These are the activations of a small neural network, seen along a few directions. Each row is one input.
Each table varies a few parts of the input and shows all the possible inputs, shuffled.
Descriptions start from the smaller parts, as in this example, which fits no table here: one of 3 separate values, together with either a single point or one of 11 places along a line or (one of 6 places along a line, together with one of 8 places around a ring).
Shared parts are said once, and a part with two or three values counts as separate values.

Other details of the inputs vary at random and push rows far along three fixed directions, the same in every table; ignore that.

A family of inputs:
row 1: [ 1.21  0.62 -2.46  0.59  0.98  2.04  1.60  1.11  1.58  1.15 -1.09 -4.08]
row 2: [-1.97  2.02  1.26  5.76  2.54 -0.92  3.77 -1.51 -3.11 -1.36  0.64  0.35]
row 3: [ 1.10 -0.70  0.90 -3.50  0.43  2.54 -1.51  3.20  3.94  0.64 -4.39 -1.78]
row 4: [ 0.95  3.88  0.01  2.61  5.26  4.62  3.76  0.47 -0.85  1.32  2.57 -2.66]
row 5: [-0.51 -0.67  1.07  5.43  0.18 -2.44  3.57 -3.21 -5.12 -1.99  3.28  2.07]
row 6: [ 2.72  3.18  0.07  3.42  3.44  5.04  2.38  0.90 -3.08  2.19  2.91 -1.06]
row 7: [-2.82 -2.96 -2.04 -1.15 -4.04 -4.00 -2.57 -2.39  0.76 -1.61 -1.59  2.23]
row 8: [ 2.54  5.03  1.31  1.76  5.05  2.68 -0.50 -1.26 -0.67  4.33  4.64  1.01]
row 9: [-6.01 -3.63  2.71  0.30 -0.35 -5.72  0.65 -0.88 -4.26 -5.77  0.07  2.30]
row 10: [ 1.35  1.25 -2.15  0.82 -5.06  1.25 -2.84  2.04  1.68  3.54 -4.91  2.36]
row 11: [ 2.42 -1.36 -3.94  0.81 -3.38  2.45 -0.92  2.58  0.01  2.11 -4.56 -2.78]
row 12: [-3.35 -0.98  5.03  1.27  3.62 -6.46  2.41 -4.21 -5.59 -4.60  5.91  2.81]
row 13: [ 0.99 -0.64  0.74 -8.05  1.17  2.12 -5.78 -1.64  3.59  1.89  3.46 -1.08]
row 14: [-2.50 -3.68  1.58 -2.20 -2.78 -4.38 -0.37 -0.63  1.97 -4.28 -3.89  0.98]
row 15: [-1.40 -3.64 -1.62 -0.90 -2.33 -3.98 -1.08  1.02 -0.77 -1.22 -4.39 -0.47]
row 16: [-2.97  2.59 -4.28  5.55 -2.73  1.90 -0.11  3.90 -0.68  1.09 -6.79  1.87]
row 17: [ 1.45  3.45 -2.98  4.89  3.51  0.73  5.08  3.04 -2.77  1.43  0.49 -1.91]
row 18: [-2.13  0.50 -4.62  3.76 -0.98  0.78  2.36  5.37 -2.26 -0.09 -7.32 -0.94]
row 19: [-3.07 -1.48 -2.64  4.46 -7.63 -4.72  1.71 -1.34 -1.06 -2.67 -2.52  5.67]
row 20: [ 0.15 -3.22  3.89 -8.73  1.73 -1.36 -1.60 -2.10  4.38 -3.28  3.24 -1.47]
row 21: [ 1.79 -3.10  2.60 -8.23  1.28 -2.23 -1.09 -2.10  5.09 -2.79  3.93 -2.91]
row 22: [ 0.25  1.20 -1.85  0.57 -5.10  2.36 -2.73  3.35  1.84  2.66 -4.94  2.44]
row 23: [ 1.81  0.88 -1.80 -2.86 -3.67  2.99 -2.91  1.73  3.27  3.11 -1.32  1.18]
row 24: [ 2.66  0.33 -2.35 -5.11  0.02  1.98 -4.01 -0.10  4.05  3.26  1.43 -1.93]
row 25: [ 2.18  3.16  0.35  3.82  4.65  2.33  3.58 -0.68 -0.72  2.34  2.63 -2.25]
row 26: [ 3.60 -1.28  1.63 -3.46 -0.23  2.44 -5.45  0.05 -0.12  3.44 -1.26 -2.11]
row 27: [-3.24 -4.90  4.17 -2.87 -2.55 -3.09 -3.50 -2.96 -2.71 -4.49  1.41  1.20]
row 28: [ 2.56 -0.18  1.04 -1.77  1.79 -0.07  1.15  0.19  3.47  0.03  0.10 -1.58]
row 29: [ 0.98  2.79  5.29 -1.19  7.57  3.52  0.58 -1.87 -0.76  1.32  7.07 -2.09]
row 30: [-0.77  1.53 -0.91  4.22 -2.43 -2.38  4.39 -2.11 -1.14 -1.71  5.18  4.63]
Description of these inputs: one of 5 places around a ring, together with one of 6 places along a line.
Changing only the place on the ring of 5 turns row 13 into row 16. The same change can be made to row 18. Which row results?
> row 9
Change only the place on the ring of 5 in row 26. List by row number the other rows that result.
> row 5, row 6, row 11, row 27
Change only the place on the line of 6 in row 19. List by row number the other rows that result.
> row 5, row 7, row 15, row 25, row 28
Start at row 21 and move only the place on the ring of 5, one step at a time. The first step leads to row 20. Which rows follow, in order?
> row 3, row 14, row 28

A family of inputs:
row 31: [ 0.33  1.31  0.93  0.60  2.73  0.36  2.04 -0.73 -0.57 -0.14  3.73 -0.63]
row 32: [ 3.01  0.46  0.82 -3.36  2.64  1.86 -2.32 -0.53  0.64  2.69  3.12 -1.68]
row 33: [ 3.39  3.86 -1.16  0.31  1.95  4.70 -0.75  1.18  1.95  4.65  1.49 -0.67]
row 34: [ 3.63  1.41 -0.42 -0.91  2.60  2.71 -1.32  0.46  0.15  3.90  1.13 -1.90]
row 35: [ 0.69  0.93 -2.97  4.00 -1.39  2.24  0.70  4.52 -0.48  2.23 -7.63 -1.49]
row 36: [ 3.27  0.77  1.69 -3.58  3.49  1.87 -0.82 -0.90  2.14  2.05  4.08 -2.83]
row 37: [ 0.45  3.05  0.46  3.48  1.04  2.10  0.66  0.52 -1.43  1.93  0.42  1.95]
row 38: [-0.51 -2.53  1.33 -4.73 -2.57 -2.30 -3.07 -1.21  3.02 -1.15 -0.24  0.52]
row 39: [ 0.75  3.15 -1.04  4.04  1.21  0.73  3.21  0.06 -0.69  1.12  1.93  0.70]
row 40: [-2.55 -1.31  1.26  2.64 -0.29 -4.27  2.34 -2.41 -3.09 -3.62  1.45  2.65]
row 41: [ 1.17  0.09 -2.89  2.73 -2.11  1.31  0.09  1.54 -0.95  1.74 -3.50 -0.57]
row 42: [-0.24  0.50 -0.45  0.78  1.67  1.92  0.26  2.80 -0.46  0.41 -3.50 -1.83]
row 43: [-0.77 -1.38  2.80 -1.86  1.77 -1.75 -0.46 -2.47 -1.64 -1.69  4.29 -0.41]
row 44: [-0.89 -0.58 -0.39 -0.97 -1.49 -1.29 -0.58 -0.66  0.47 -0.61  0.67  0.64]
row 45: [-4.40 -1.48 -0.83  2.43 -4.73 -3.54  1.00 -1.17 -0.30 -4.13 -2.39  4.04]
row 46: [-0.28  0.61  1.09  2.79  2.08 -0.68  2.23 -1.14 -2.93 -0.70  2.28 -0.27]
row 47: [-2.38  1.65 -2.30  6.53 -2.03 -0.11  2.06  0.45 -3.17 -0.33 -2.30  2.78]
row 48: [-0.92 -2.16  0.85 -3.37  0.97 -0.23 -2.19 -0.26  0.12 -0.92 -0.40 -2.20]
row 49: [ 2.46  1.99 -2.07  0.27  0.63  3.90  0.15  4.38  2.29  3.44 -4.20 -2.35]
row 50: [ 0.44 -0.57  1.40 -2.74  0.24 -0.32 -2.50 -1.25 -0.14  0.73  2.58 -0.11]
row 51: [ 1.83 -2.70  3.10 -5.16  0.01 -0.80 -3.59 -2.31  0.89  0.15  2.70 -0.58]
row 52: [-4.21 -3.10 -0.92  0.48 -2.16 -3.73  1.69 -1.08 -0.25 -4.96 -2.36 -0.08]
row 53: [-0.99  1.47  2.97  1.78  4.73 -1.11  4.53 -1.99 -1.16 -2.80  4.80  0.24]
row 54: [ 2.08  2.26 -0.53 -1.06  0.97  3.86 -2.90  1.06  0.50  4.08  0.50 -0.32]
row 55: [ 0.66  0.43  1.77 -0.55  2.04 -1.61  1.88 -2.10  0.61 -1.19  3.99  0.95]
row 56: [ 1.48  2.83 -0.79  4.54  1.81  1.74  3.08  0.16 -2.88  1.49  2.45  0.44]
row 57: [ 3.29  1.55  1.73 -2.18  4.76  3.90 -1.46  1.78  0.66  3.29 -0.24 -3.62]
row 58: [-1.13 -1.63 -1.58 -2.37 -0.72  0.53 -1.11  1.50  1.80 -0.69 -3.31 -2.26]
row 59: [-0.60 -0.92 -0.49  0.42 -1.99 -1.09 -1.20 -0.40 -0.91  0.35 -1.06  0.35]
row 60: [-0.74 -3.67 -0.50 -5.09 -3.18 -2.25 -3.02 -0.07  3.03 -1.45 -2.53 -0.03]
row 61: [ 0.91  2.41  0.74  1.45  3.69 -0.04  3.01 -1.84 -1.10 -0.07  6.03  0.67]
row 62: [-0.33  1.65  0.30  3.57  0.65 -0.76  4.34 -0.91 -1.53 -1.61  2.95  2.06]
row 63: [-0.29 -2.57  0.91 -3.69 -1.29 -0.35 -3.25  1.06  1.14 -0.18 -2.82 -1.36]
row 64: [ 0.95 -0.01  1.18 -0.18  0.22 -0.89  1.49 -1.62  0.80 -1.04  2.79  0.78]
row 65: [-3.08 -1.51  0.92 -0.43 -3.01 -1.98 -1.90 -1.03 -0.88 -2.06 -1.10  2.95]
row 66: [ 0.09 -0.49 -1.40 -2.10 -2.88  0.66 -2.18  2.22  2.71  1.18 -3.93 -0.02]
row 67: [ 1.04 -3.11  1.80 -5.81 -1.14 -2.00 -2.53 -3.42  2.18 -1.36  3.99 -0.58]
row 68: [-1.61  0.33 -0.44  3.23  0.21 -2.88  3.84 -2.12 -1.50 -2.79  2.75  1.81]
row 69: [-3.22 -2.17 -2.43  2.60 -2.47 -1.46  0.58  1.49 -1.85 -2.26 -6.24 -1.01]
row 70: [-0.25 -1.43 -0.05 -2.28 -2.60 -0.29 -3.34  1.25  1.03  0.82 -3.14  0.17]
row 71: [ 0.61 -0.09 -0.33 -0.38 -0.16 -0.01  0.77 -1.18  0.01 -0.23  2.50 -0.01]
row 72: [ 4.00  1.52  0.81 -1.82  2.10  3.76 -1.60  1.20  0.83  3.93  1.32 -1.45]
row 73: [-1.55 -2.41  1.49 -1.82 -0.64 -3.12 -0.93 -1.56 -0.74 -2.48  0.93  1.23]
row 74: [-0.95  1.23 -2.31  2.70  0.46  1.88  2.51  3.56  0.49 -0.19 -4.82 -1.10]
row 75: [-2.56  1.29  0.20  3.14 -0.14 -1.38  2.50 -2.14 -2.08 -2.16  3.33  3.21]
row 76: [ 0.34  2.72 -3.07  5.92 -0.21  1.66  4.28  3.70  0.24  0.86 -4.80 -0.54]
row 77: [-0.51 -1.44 -1.66 -0.08 -3.93 -0.14 -2.67  2.24  0.77  1.12 -6.24  0.05]
row 78: [-1.91 -2.22  0.49 -3.94 -3.51 -1.28 -3.54 -0.66  2.24 -1.34 -1.44  1.67]
Changing only one part turns row 72 into row 56. The same change can be made to row 42. Which row results?
> row 48
Describe the family of inputs behind these rows.
> one of 2 separate values, together with one of 4 places along a line, together with one of 6 places along a line
Change only the place on the line of 6 in row 55. List by row number the other rows that result.
> row 38, row 45, row 53, row 64, row 76
Start at row 33 and move only the place on the line of 6, one step at a time. The first step leads to row 39. Which rows follow, in order?
> row 67, row 68, row 36, row 52
Change only the choice among 2 separate values in row 32. List by row number the other rows that result.
> row 73
Change only the choice among 2 separate values in row 57. List by row number the other rows that result.
> row 69
